A small network was trained on made-up records. Each row is its average activation on records with the value named, seen along a few directions.
Related values have similar rows: they may be neighbours, one step apart, or belong to one group.
In the rows, 500 means zero.
Random noise pushes rows far along 2 fixed directions. That doesn't count. These rows show it; they differ only by the noise:
[572 526 567 335 549 746 485 380 283 311 428 599 536 670 502]
[530 517 500 674 453 415 513 803 632 567 602 390 530 288 503]
[543 515 527 565 487 527 507 665 516 480 543 462 530 418 502]
[571 612 415 537 441 451 437 655 547 556 576 387 584 306 515]


Values of V:
v16: [508 416 461 207 581 618 487 111 309 396 286 611 414 809 450]
v11: [593 579 439 437 453 368 449 577 554 486 535 456 609 343 582]
v5: [421 389 647 729 580 570 586 612 465 455 535 478 485 551 470]
v13: [390 624 572 363 515 639 460 243 381 467 479 515 409 644 497]
v1: [455 326 478 512 594 422 572 426 538 574 410 515 313 532 455]
v10: [554 631 282 400 436 434 404 523 491 514 527 433 711 282 559]
v15: [399 425 638 702 539 544 578 619 512 483 518 469 319 613 542]
v12: [478 533 419 665 401 454 412 621 543 585 590 308 612 274 501]
v14: [383 611 551 588 516 512 511 545 589 566 513 414 400 515 484]
v8: [439 335 502 615 518 291 558 615 709 591 580 562 412 538 438]
v3: [513 501 411 327 529 428 456 371 557 600 402 545 486 654 449]
v19: [406 533 553 657 447 632 568 541 479 571 550 468 386 591 477]
v17: [546 498 441 430 414 424 475 514 536 521 491 567 586 372 576]
v18: [534 422 570 390 520 525 509 404 519 426 428 658 573 603 538]
v4: [462 383 709 741 558 595 664 598 468 373 496 487 338 631 460]
v7: [541 453 451 374 509 454 535 315 528 537 467 638 502 603 440]
v9: [546 520 537 478 532 576 453 424 345 419 455 586 609 394 534]
v6: [545 533 530 533 492 570 501 615 485 467 535 497 525 458 470]
v2: [483 397 514 487 485 296 552 578 635 523 577 511 505 456 530]
V is arranged as a line.
Which values are neighbours of v16? Give them in the order they are listed.
Answer: v1, v3
Which values are neighbours of v2? Give them in the order they are listed.
Answer: v18, v7
Which values are neighbours of v11? Give them in the order they are listed.
Answer: v10, v17
Which values are neighbours of v13? Give them in the order they are listed.
Answer: v14

Values of T:
t1: [439 491 261 417 509 249 449 291 616 772 407 464 385 486 477]
t8: [494 863 446 248 449 625 338 127 358 503 441 411 410 581 524]
t7: [389 362 628 599 511 348 617 742 663 454 570 566 521 349 630]
t2: [640 502 498 381 433 475 473 482 457 432 509 601 644 440 544]
t10: [471 418 702 494 548 663 550 474 415 301 436 648 586 572 549]
t11: [312 421 496 936 428 251 589 858 815 738 716 267 347 447 464]
t5: [455 301 697 646 580 772 655 587 349 347 434 568 365 779 444]
t3: [613 566 459 393 541 656 434 340 326 380 450 535 648 560 508]
t6: [607 600 299 605 443 391 412 682 520 637 611 257 570 113 462]
t4: [430 528 592 790 502 480 534 780 615 602 656 370 445 359 467]
t9: [625 400 455  96 552 535 490 259 446 370 302 791 551 762 425]
T is arranged as a line.
Going along T from t9 by way of its neighbour t2, in what order are t8, t7, t5, t4 met?
Answer: t7, t5, t4, t8
Which values are neighbours of t1? Give them in the order they are listed.
Answer: t11

Values of P:
p7: [536 765 299 585 433 452 338 629 523 702 613 258 646  70 496]
p1: [488 499 362 353 520 444 470 284 490 577 392 506 397 652 466]
p11: [572 359 686 780 526 567 627 847 552 419 542 465 451 437 454]
p3: [481 758 302 465 408 481 341 453 434 570 614 252 589 335 570]
p5: [582 480 507 386 503 547 472 437 418 354 478 585 664 525 555]
p8: [464 556 304 452 503 384 429 346 566 693 490 442 446 582 423]
p9: [393 272 572 767 539 212 662 784 805 681 530 498 312 382 497]
p2: [637 483 499 384 455 649 469 405 272 359 469 571 638 512 534]
p10: [547 600 412  78 495 544 398  98 371 407 374 671 570 645 508]
p6: [393 546 748 569 551 754 554 394 362 344 505 528 375 737 516]
p4: [479 371 620 497 516 448 596 639 631 440 489 660 517 554 505]
P is arranged as a line.
Going along P from p8 by way of its neighbour p1, in what order are p7, p5, p6, p4 met?
Answer: p4, p5, p7, p6
Fewest steps between p10 and p3?
Answer: 6
